These are the activations of a small neural network, seen along a few directions. Each row is one input.
In each table, some parts of the input vary, and every possible input appears once, in random order.
A made-up example of a description, with smaller parts first: one of 4 places along a line, together with either a single point or one of 11 places around a ring or (one of 3 separate values, together with one of 5 places around a ring).
Shared parts are said once, and a part with two or three values counts as separate values.

Other details of the inputs vary at random and push rows far along two fixed directions, the same in every table; ignore that.

Table:
R1: [ -5 -48  -8  28 -27   3 -49 -47   5   4   2  63]
R2: [ 31   5  19  -4  35  16  66   4 -21  -9  16 -19]
R3: [-26  -7 -43   4   6  -3  -6  14  27 -11   9 -13]
R4: [ 13 -28  11  -2 -49  34 -33 -10   8  20 -21  63]
R5: [-30 -39 -47  12 -17  12 -52 -25  24  22 -22  39]
R6: [ 36  38  47  34  51 -17  52  20  11  -2  -9 -59]
R7: [ 22  37  17 -20  -1   3  70  65   6 -38  37 -44]
R8: [ -8 -31 -25   4 -43  30 -43 -19   6  32   7  49]
R9: [  0 -26  -8 -12 -15  29 -56 -11  -7  35 -30  40]
R10: [-43 -43 -69  10 -64  12 -81 -12  37  35   5  50]
R11: [-18   9 -24  71 -34 -28 -14   9  22  13  51 -19]
R12: [ 27  69  36  24  55 -31  62  37 -30   2   6 -94]
R13: [-25 -60 -37  26 -30  20 -63 -30  44  14  -6  71]
R14: [ 13  31   6  -8  54 -27  73  24   8 -47  31 -53]
R15: [ -8 -21 -12   9  -8  -3 -50 -51 -27  26 -27  44]
R16: [ 16  30   0  -6  32   3  73  31 -27 -23  50 -48]
R17: [ 14  19   1   4  27 -22  74   9  -7 -35  47 -42]
R18: [ 26 -12  29   4  13  12 -12 -56 -56  25 -23  44]
R19: [-24   5 -46  15   3 -35  34  11  44 -37  51 -26]
R20: [ 55  -1  65 -29  61  44   5 -47 -88  49 -81  29]
R21: [ 12  36  51 -17  27 -20  40  -1 -52 -21  12 -41]
R22: [ 34  53  25 -32   8   9  77  51 -32 -15  24 -45]
R23: [-30  -4 -61  16  -5 -14  37  28  56 -26  58 -24]
R24: [  62   -1   77  -53   69   51    0  -27  -56   48 -110   23]
R25: [-20 -22  11  12 -38  -8 -54 -56 -25  20 -10  43]
R26: [-46 -36 -63   6 -78   5 -86   8  56  19 -20  56]
R27: [ 73 -19  90 -18  60  55  22 -44 -72  26 -67  42]
R28: [-41 -30 -64  12 -41   0 -28  29  81 -10  41  16]
R29: [-12 -36 -29  23 -33  23 -35 -35  -8  27  13  53]
R30: [  5  37  -5 -36  46  -3  57  62  14 -24  10 -71]
R31: [-35  -6 -59  14 -17  -8 -11  18  18  -7  41 -13]
R32: [-27   1 -42   6   4 -26  -9 -10  20 -14   7 -13]
R33: [  2  33  34 -10  23 -35  65  22 -12 -50  39 -64]
R34: [-50  -9 -71  25 -34 -35 -38   0  26 -16  47   0]
R35: [  2 -28   3  19 -15   5 -46 -48 -29  15  -4  56]
R36: [ 12  10  48  -9  15 -16  33 -20 -27 -17  -3 -18]
R37: [-19  37 -37 -16 -26 -16  25  77  18 -27  43 -49]
R38: [-21  -1 -31  -2 -40  -2  -4  50  59 -22  25   5]
R39: [ 19  32   4 -22  21  11  60  45 -13 -15  43 -48]
R40: [ 75  -1 105  35  43  23   2 -44 -50  45 -68  19]
R41: [-58 -49 -34  27 -61 -22 -91 -40  58  -5   1  53]
R42: [-60  22 -42   1 -15 -55  -5  24  43 -48  37 -62]
R43: [-17 -22 -37   9 -36  10  -6  24  47 -11  47   7]
R44: [  1  28  40 -30  40 -22  14 -17 -28 -11 -43 -39]
R45: [  9  11  -9 -10   4   8  58  37  19 -17  45 -35]
R46: [ 34   0  41 -33  -5  35 -30 -13 -48  43 -74  46]
R47: [  1  13  -8  -8 -39  12   2  35   2  -8  28   5]
R48: [ 28   9  79 -31  35   4 -22 -60 -82  34 -82  17]
R49: [-35  32 -45  55  -6 -46   1  41  60 -15  33 -73]
R50: [-16 -29  19   1 -16  -8 -48 -54  11   7 -38  42]
R51: [ 12  -2  60 -20  17   0 -47 -53 -63  22 -68  25]
R52: [ 63  -7  72 -41  56  48  19 -21 -30  35 -76  29]
R53: [  2  18   0 -10  40 -19  14  -1  -8 -22 -10 -30]
R54: [ 12  34   5 -25   5  -2  62  60  25 -27  16 -35]
R55: [-32 -29 -39  -3 -57   9 -76  16  43  11 -28  48]
Description of these inputs: one of 5 places around a ring, together with either a single point or (one of 2 separate values, together with one of 5 places along a line).
The inputs of R35 and R34 match in every part but the place on the ring of 5. If R22 is changed in the same way as R35 into R34, which row does it become? -> R46
Which other rows agree with R53 in the place on the ring of 5? List them by row number. -> R3, R5, R24, R26, R30, R32, R42, R44, R49, R55
Change only the choice among 2 separate values in R52. List by row number the other rows that result. -> R28

Table:
R56: [ -4  18  10   6  20 -22  -6   7  10  -4 -29 -36]
R57: [-20   3 -57  24 -18 -10  15  52  61 -20  54 -24]
R58: [-20  17 -41  -6 -23  -8  31  39  10 -17  58 -35]
R59: [ 34   5  65 -13  48  -2   9 -55 -74   7 -41  15]
R60: [-19 -46 -39   0 -41  26 -52  -9  50  15  -7  60]
R61: [-42 -29 -43  65 -69 -27 -70 -37  34   8  35  37]
R62: [-45 -39 -72  46 -56 -10 -54  -2  67  12  33  24]
R63: [  2 -29  17  30   0   4 -37 -45   1  20 -24  29]
R64: [-10   0 -37 -14 -13   7  13  31  17 -19  31  -4]
R65: [ -8  25  -2 -13  28 -23  55  15 -12 -34  44 -54]
R66: [ 40  44  32 -55  29  20  98  68 -24 -29  16 -53]
R67: [-16 -35  -5  11 -40   9 -60 -43 -12  22  -3  52]
R68: [ 49   9  81  -1  41  20   9 -37 -58  28 -49   9]
R69: [ 13  69  36 -47  43 -26  66  46 -40 -25  -2 -83]
R70: [ 62 -26  70 -24  30  56 -14 -25 -19  43 -86  59]
R71: [-17  -9 -33  -6 -15   1  -7  -3   6  -2  18   7]
R72: [ 61   5  68 -17  31  47  10  -1 -46  34 -59  29]
R73: [-51   5 -82  19 -21 -31  19  35  58 -29  73 -40]
R74: [ -1 -50 -14   7 -21  36 -70 -34  15  33 -41  80]
R75: [ 17 -49  14 -29 -26  55 -62 -39  -9  33 -60  95]
R76: [  0 -10 -11  -2 -34  22  -2  32  31   8  10  20]
R77: [-33  14 -23  -3  12 -34  -3   9  24 -19  -4 -37]
R78: [-21 -11 -35  27 -41  -1 -24   5  25  14  25  13]
R79: [ -6  -1   4   7  25 -13  19 -15   0 -12   8 -17]
R80: [ 21   7  36  30  33 -21  14 -30 -22  -4 -12 -15]
R81: [ 52   0  52 -36  20  50  10   0 -57  23 -50  35]
R82: [  1  39   8   1  13 -36  54  13 -28 -32  50 -54]
R83: [-45  10 -38 -15 -13 -35 -17  14  18 -22  14 -26]
R84: [ 14  40  28   4  63 -38  77  -2 -29 -38  19 -66]
R85: [-10  24  10   4  -7 -15 -21  11   4   6 -21 -21]
The inputs of R73 and R71 match in every part but one. If R79 is changed in the same way as R73 into R71, which row does it become? -> R65
What do these inputs look like to the network? -> one of 5 places around a ring, together with either a single point or one of 5 places along a line
Start at R70 and move only the place on the ring of 5, one step at a time. The first step leads to R60. Which rows follow, in order? -> R75, R66, R76
